These are the activations of a small neural network, seen along a few directions. Each row is one input.
In each table, some parts of the input vary, and every possible input appears once, in random order.
A made-up example of a description, with smaller parts first: line(4) and (point or ring(11) or (values(2) and ring(8))).
Shared parts are said once, and a part with two or three values counts as separate values.

Other details of the inputs vary at random and push rows far along two fixed directions, the same in every table; ignore that.

Table:
r1: [-1 -3 -4 -2  1 -9 -4  3  0 -5  3 -3 -1  6]
r2: [  0  -1  -5  -1   3 -10  -6   2   1  -3   4  -3  -1   5]
r3: [-3  2 -5  0 -1 -2 -5  1 -2  0  3 -4 -6 -2]
r4: [-3 -1 13 -2  3  8 11 -2  2  4 -9 -1  4  1]
r5: [-1 -1 -4 -1 -4 -2 -5  3  0  0  1  1 -6 -1]
r6: [-6  2 14 -3  6 10 11 -3  2  7 -8  1  2  0]
r7: [-2  0 -7  0  2  0 -7 -1 -3 -3  4  1 -5 -1]
r8: [-1 -1  9 -1  4  8 12 -3 -2  2 -9 -1  7  1]
r9: [-1 -3 -7 -1 -3 -1 -6  2 -1 -2  2  4 -6  0]
r10: [-4  2 -5  1 -2 -2 -7  1 -1  0  2  0 -7 -2]
r11: [ 0 -5 -6  0 -1 -2 -6  0 -3 -4  0  0 -2  0]
r12: [-2  0 -5  0 -2 -3 -8  2 -1  1  1  0 -7 -2]
r13: [-4 -2 12 -2  3 10 10 -4  2  3 -9  5  4  3]
r14: [-2 -1 -7  1 -1 -3 -7 -1  0  0  3  2 -7 -1]
r15: [-2 -1 -6  0  0 -1 -8  0 -1 -1  2  3 -7  0]
r16: [ -3   0  14  -1   1   8  11  -3   3   4 -10   2   4   1]
r17: [-2 -2 -7  0  2 -4 -6 -1 -4 -1  3 -3 -7 -3]
r18: [-4  4 -5 -1 -4 -6 -7 -1  2  1  6 -1  1  2]
r19: [-7  4 12 -2  9  2 11 -4  3  2 -4  0  5  7]
r20: [-3  1 -7  2 -1  0 -8  0 -1 -1  4  2 -7  0]
r21: [-6  0 12 -4  3  8 11 -2  1  5 -7  1  1  1]
r22: [-5  2 12 -1  5  8 12 -5  2  6 -6  0  1 -2]
r23: [-2 -2 -6 -2  2 -3 -7  1 -4 -1  2 -2 -5 -2]
r24: [-2  0 -6  1 -2 -4 -7  0  0  1  2  0 -7 -3]
r25: [ 0 -3 -7 -2  0 -1 -5  1 -3 -4  3  3 -4  0]
r26: [ 43  12   9  22 -11   8  19  10  10   2  18   7  24 -20]
r27: [-1 -2 -7 -2  2 -1 -8  0 -2 -3  3  2 -5 -1]
r28: [ 0 -2 -6 -1 -4 -3 -5  2 -3 -1 -3 -6 -1  1]
r29: [-3  3 12 -1  7 10 12 -5 -1  4 -4  2  3 -2]
r30: [-2 -2 -8  0  2 -3 -7 -2 -2 -2  3  1 -6 -2]
r31: [-2 -3 -8  0 -4 -3 -7  0 -3 -3 -2 -1 -3  4]
r32: [  0  -4  -4  -1   0 -10  -4   2   0  -5   1  -5   1   7]
r33: [ 47   3  -5  25  -9  -9  10  14   6  -5  21   1  15 -20]
r34: [-1  2 -5 -4 -6 -5 -7  2  1 -2  6 -1  1  3]
r35: [ 1  2 -6 -2 -7 -6 -6  1  0 -2  2 -4  5  4]
r36: [-6  2 12 -6  0  5  8 -4  4  3 -5  0  9  6]
r37: [-3  0 12 -3  6 10 12 -3 -1  3 -6  3  3 -1]
r38: [-6  6 12 -5  2  6  8 -4  5  6 -3  3  8  4]
r39: [ 1 -5 -5 -1 -1 -3 -5  2 -5 -4  0 -4 -2 -1]
r40: [ -4   1  12  -1   1   9  12  -4   2   5 -12   1   5   3]
r41: [-1 -4 -8  0 -1 -2 -6 -1 -4 -4 -2 -1 -1  2]
r42: [  1  -3  -6   0   0 -10  -4   1   0  -5   0  -6   2   7]
Each input here is: line(6) and (values(2) or ring(5)).
The inputs of r21 and r6 match in every part but the line(6) part. If r9 is changed in the same way as r21 into r6, which row does it become? -> r15
The inputs of r16 and r24 match in every part but the line(6) part. If r39 is changed in the same way as r16 into r24, which row does it become? -> r17
Change only the line(6) part in r25. List by row number the other rows that result. -> r7, r11, r27, r30, r41

Table:
r43: [ 22  12  37   1   0  38  43  -6   5  13 -10  14  42 -16]
r44: [-40  -9   9 -23   6  13  -5  -8   0   5 -30   7 -14  27]
r45: [19  3 38  0 15  7 43  0 12  3  0  8 37  1]
r46: [ 31   3  -5  19   2   3   6  14   1  -4  21  16  -7 -17]
r47: [  6 -14 -14   9  -4 -19 -12   8  -5  -6  -5 -10 -18  -9]
r48: [  6  -7 -22   8 -16  -9 -18  -4  -7 -11  -5   0  -4   2]
r49: [-42   7  14 -23  20   6   6 -11  -9   8  -8 -10 -17   9]
r50: [  3  -2 -20  10   5 -11 -15   1   4  -1  15   9 -23  -6]
r51: [-35  -6  12 -23  19   5   3  -8 -11   5 -24 -17 -13  15]
r52: [ 36  -3  -1  12   0 -20   7  15   3 -10  13  -6  21   2]
r53: [  1  -8 -12  -6 -20  -8 -22  13   0  -1  10   1  -8  -7]
r54: [ 30   6   3  17  -2  -2   5  18   1  -1  20   6  -6 -27]
r55: [ 38  -6   3  18  -4  -2   6  21   0  -4   5  -1   1 -23]
r56: [  0   5 -23   7   6 -10 -16  -4  -5   0  16  -7  -9 -10]
r57: [  2   8 -22   9  -9  -8 -25  -7   2  -2  12   8  -7  -3]
r58: [-46  13  13 -25   3  11   0 -11  -4  12 -12  -6  -9  15]
r59: [-36   0  13 -26   1  11  -1  -8  -6  10 -26 -13  -5  20]
r60: [-35 -13   8 -17  23  12  -3 -18 -10  -5 -23  -1 -12  22]
r61: [ 20   8  31  14  -2  30  45  -8   4  14 -23   3  36  -8]
r62: [  5  -3 -19   4 -22 -14 -13   4  -6  -1  -3 -18  -5  -1]
r63: [ 31  12  -7  18 -14   7  -4   5   0  -7  18  15  10 -16]
r64: [ -3  13 -16   1 -15 -11 -19  -1   2   9  14  -9  -9  -6]
r65: [  4 -14 -20   1   2  -4 -17  -2 -11 -15  16   3  -7  -5]
r66: [  4  -1 -21  11   6  -8 -19  -8  -2  -5  18   4 -14  -4]
r67: [-42  -1   9 -16  25  13  -2 -20  -7  -1  -9   6 -16  19]
r68: [ 37   5 -10  15 -16   6  -1  12  -4  -3   6  -3  22 -14]
r69: [ 36  -2 -10  17   1   3   4  11  -8  -9   8  -7  13 -19]
r70: [-35 -14   8 -19  22  10   1  -8  -4  -2 -27   4 -22  21]
r71: [-44   6  10 -21   6  13  -4  -9   3   7 -15  15 -18  19]
r72: [  7  -8 -19   5  -5 -18  -8   3 -11  -7  -3 -19 -13  -8]
r73: [-40  -7  10 -28   3  14  -3 -10   1   5 -18  15 -11  18]
r74: [-28  -3  13 -22   6  -7   0  -5   8  -2 -16 -12  11  38]
r75: [  0  10 -13   2  -8 -27 -17   2  16  -8  18  -7   6  12]
r76: [ 16   2  37   2  17  36  46  -8   1  10  -6   8  32 -15]
r77: [ 22  -6  33  18  11  26  50  -4  10   6 -21  14  14 -10]
r78: [  2   6 -14   5   8 -32 -13   3   8  -7  18  -5   0   6]
r79: [  1   0 -11   9   3 -17 -18   4   3   5  14  -1 -22 -14]
r80: [-47   4   7 -19  26  12   1 -16 -10   5  -9  -6  -9  15]
r81: [ 17  18  41  12  15  26  49  -9  11  21  -3   4  18 -20]
r82: [  3  -2 -18  -9 -19  -7 -18   8  -5   0  13  -9   0  -6]
r83: [ 24  -4  31  19  12  29  46 -12   5   2 -19  10  23 -10]
r84: [  0   5 -21   7 -11  -8 -21   2   8   3  11  12 -16  -3]
r85: [  4  -7 -15   4 -15 -30 -12   6   3  -8   5 -15   9  19]
r86: [ -3   7 -11   6 -15 -12 -23   5   8   8  11   1 -16  -8]
r87: [  5  -5 -20  -5 -13  -3 -23  -1  -8 -10  10   9   0  -1]
r88: [  4  -6 -16  -9  -2 -11 -13   6 -12  -6  13 -11 -10 -11]
r89: [ 38  -3   1  17 -24   3   1  23   6   1   7   0   9 -18]
r90: [-36   7  14 -20  24 -13   4  -7   5  -4  -6  -3   0  25]
r91: [ 30  13   0  11 -13 -13   4  14  13  -8  26  -1  23   3]
r92: [ 24   1  34  16  -7  30  48  -2  14  11 -23  18  21  -7]
r93: [ 28   9   1  17 -21   2  -1  20   8   3  21   6   2 -21]
r94: [-36  -4   7 -20   7  13  -9 -16  -6  -1 -28   4  -4  24]
r95: [  7  -9 -15   5   1 -35  -8   5  -3 -12   4 -12   4  13]
r96: [ 18  -4  38   2  14  33  48  -3   9   7  -8  24  15 -12]
r97: [ -1  13 -24   4  -9  -8 -23  -4  -1   4  11  -2  -2  -5]
r98: [-47  13   8 -22  10  16  -3 -15  -6  10 -14   0  -1  18]
r99: [  5  -9 -26   9  -1 -12 -11   0 -12 -10  -1 -15  -5  -5]
r100: [  3  -3 -14 -10 -11 -24 -16   8   7 -12  16  -7  12  15]
r101: [  4 -12 -11  -5  -2 -13 -17  11  -6  -6  10  -1 -17 -13]
r102: [  1 -10 -14   8 -22 -14 -16  10  -1  -1  -4 -10 -11  -2]
What is each input in this table made of? -> values(2) and line(5) and (point or ring(5))
The inputs of r85 and r75 match in every part but the line(5) part. If r72 is changed in the same way as r85 into r75, which row does it become? -> r81
Change only the values(2) part in r64. List by row number the other rows that result. -> r81
A walk changes only the ring(5) part. It starts at r43 and steps to r82. List the rest of the walk in order. -> r53, r73, r87
A walk changes only the line(5) part. It starts at r92 and steps to r44. List the rest of the walk in order. -> r73, r71, r84
